Each row below holds a small network's activations on one record, seen along a few directions.
Records have a field called BEG. Each example row is followed by its value.
The word none means that the record has no BEG.
The largest differences between rows may come from other fields.
(in the rows, 128 means zero)
[136  97 130 129 139 136 121 133 123  98 149 120 129 142 136 136 136 116
 122 132 133 134]  none
[134 130 140 123 125 140 129 127 125 133 123 116 139 130 130 141 130 142
 118 105 123 139]  fitel
[127 124 140 117 144 116 121 115 124 126 126 139 114 128 135 114 144 118
 156 143 123 115]  niros
[150  98 117 123 129 143 115 130 114 109 151 105 126 127 110 159  95 125
 112 127 126 138]  niros
[125 134 137 121 132 117 127 122 124 138 137 130 112 130 136 118 141 129
 143 121 132 129]  biv
[132 123 123 141 143 150 111 128 128 114 117 127 134 127 139 130 127 111
 139 151 130 115]  gasaf
[140 111 115 130 124 135 119 131 125 113 152 118 113 135 107 138 103 129
 103 133 135 130]  biv
[151 102 124 134 146 151 117 133 122 100 138 119 112 137 123 141 122 113
 128 159 121 118]  teno
[124 148 137 120 133 120 136 126 135 147 132 129 116 126 131 114 143 133
 141 126 127 127]  navu
[130 120 127 130 138 137 128 132 140 116 129 131 128 131 130 132 134 115
 132 138 127 117]  teno
[144 103 118 128 130 149 116 138 121 108 147 105 129 128 115 149 101 126
 109 126 131 137]  zinip
[152  95 118 121 129 144 117 131 113 106 154 104 124 128 111 161  95 126
 110 127 126 138]  niros
[125 124 130 130 133 138 125 133 139 115 121 133 134 135 139 132 136 116
 139 130 136 118]  dat
[100 168 128 132 130 117 142 118 145 165 100 146 148 124 153 102 153 132
 152 112 133 116]  gasaf
[135 125 115 128 121 125 124 121 134 128 135 129 125 127 107 137 103 128
 113 132 130 129]  niros
[127 143 139 121 129 115 136 121 132 145 127 134 117 129 137 118 141 135
 143 124 133 130]  fitel
[121 113 138 124 125 139 116 123 123 140 128 117 134 123 130 152 141 143
 114 108 115 137]  sar
[114 158 135 126 130 113 131 118 139 155 115 141 132 123 140 109 148 131
 150 121 130 124]  zinip
[164  70 119 125 133 154 111 139  95  82 187  84 115 140 110 161  98 132
  88 130 130 152]  none
[145 101 118 127 130 150 117 138 120 107 149 105 128 129 115 149 100 126
 108 126 131 137]  zinip
[125 148 139 123 129 114 134 120 133 148 124 136 120 127 136 117 142 134
 145 124 132 129]  fitel
[144  85 115 128 146 155 105 144 112  83 149 110 116 141 124 147 115 109
 121 150 134 120]  biv
[153 109 131 123 140 147 135 146 115 118 149 122 134 124 113 160 113 142
 115 128 124 150]  teno
[111 157 131 129 127 117 143 124 142 155 107 142 137 134 146 110 151 134
 150 111 133 121]  dat
[142 104 118 129 130 155 116 135 117 109 150 101 130 123 121 146  99 128
 107 127 134 135]  gasaf
[144 100 140 120 130 144 123 128 107 112 155 101 131 137 127 143 133 141
 102 105 123 154]  none
[151  97 121 128 127 154 115 141 114 102 156  98 121 132 113 154  97 129
 106 126 133 138]  dat
[128 140 131 128 131 125 140 130 141 133 129 132 124 131 133 126 136 125
 136 129 124 124]  teno
[150  97 117 130 125 136 119 131 115 101 171 108 113 141 106 138 106 135
  90 135 135 144]  none
[136 125 118 134 119 135 122 131 134 123 138 123 121 131 109 132 105 131
 109 131 137 130]  dat
[150 104 126 133 142 148 118 134 122  99 130 121 116 141 130 145 121 115
 132 153 129 122]  fitel
[139  97 135 121 166 145 122 154 116  94 137 133 134 136 129 141 128 124
 137 150 130 124]  zinip
[137  90 122 137 143 145 104 128 121 110 132 124 114 133 130 155 131 116
 128 156 119 119]  sar
[121 120 124 135 131 108 121 120 132 143 139 136  97 129 119 131 138 133
 127 133 129 124]  sar
[120 141 137 126 126 146 125 123 128 140 117 118 151 121 139 128 136 139
 122 103 125 132]  gasaf
[136 127 116 131 125 136 127 136 137 125 144 120 117 129 102 132 105 130
 104 137 131 130]  navu
[123 137 137 123 132 116 126 121 125 140 135 131 115 129 135 117 142 129
 144 121 131 129]  biv
[151  99 118 125 133 154 119 145 118 104 161  95 117 129 106 154  96 129
 102 132 126 138]  navu
[122 111 138 123 125 139 116 123 123 139 129 117 133 124 130 153 141 143
 113 107 115 137]  sar
[151  98 118 124 133 155 120 146 117 104 162  95 116 129 106 154  96 129
 102 132 127 138]  navu

Here are new rows. What is BEG for each?
[114 137 136 122 123 108 129 112 131 163 125 135 109 119 142 123 158 135
 151 129 122 135]  sar
[121 151 140 125 127 117 130 120 133 148 123 135 123 127 139 114 144 134
 148 121 133 126]  dat
[131 117 127 128 138 137 129 133 139 114 131 130 126 132 131 133 134 115
 131 138 127 117]  teno
[124 149 139 124 129 113 133 120 133 149 123 136 121 127 136 117 142 134
 145 124 132 129]  fitel
[147 129 121 137 112 150 126 125 129 130 124 116 133 129 125 154 114 130
 120 120 131 146]  dat
[138 124 116 129 125 136 128 136 136 123 146 119 115 130 102 133 104 131
 103 137 131 130]  navu
[147  99 146 117 135 123 124 122 103 121 173 106 105 132 115 121 127 145
 109 125 124 149]  none
[122 148 140 124 127 118 131 121 132 145 125 134 121 128 139 115 144 134
 147 121 133 126]  dat
[112 132 137 125 129 111 120 115 132 157 127 138 116 119 136 127 152 136
 142 127 123 127]  sar
[141 105 118 130 130 155 115 135 117 110 149 101 130 122 121 146  99 127
 108 127 134 135]  gasaf
[125 137 143 123 132 123 129 117 124 144 139 122 123 119 127 111 129 145
 126 122 125 125]  gasaf
[144 112 124 134 147 151 117 139 127 105 132 119 117 136 124 139 123 112
 131 155 123 120]  navu
[114 128 137 123 129 113 121 116 131 155 130 136 113 121 137 128 151 136
 140 127 124 128]  sar
[121 139 137 125 126 146 126 123 128 139 118 117 150 122 139 129 136 139
 121 103 125 132]  gasaf
[132 122 123 140 143 151 112 128 128 113 118 126 133 128 139 130 127 111
 138 151 130 115]  gasaf
[155  95 120 126 129 150 119 140 114 102 156  99 119 132 112 158  94 131
 104 129 132 141]  fitel
[128 124 129 130 135 133 128 132 140 118 120 135 134 134 137 135 133 117
 137 132 135 121]  fitel
[152  94 118 121 129 144 117 131 113 105 155 104 123 129 111 161  95 126
 110 127 126 138]  niros
[122 146 124 136 132 115 132 121 135 140 130 136 113 128 129 110 132 130
 134 127 140 119]  gasaf
[124 126 127 127 135 126 125 123 140 123 116 141 140 130 136 136 134 112
 144 130 128 118]  niros
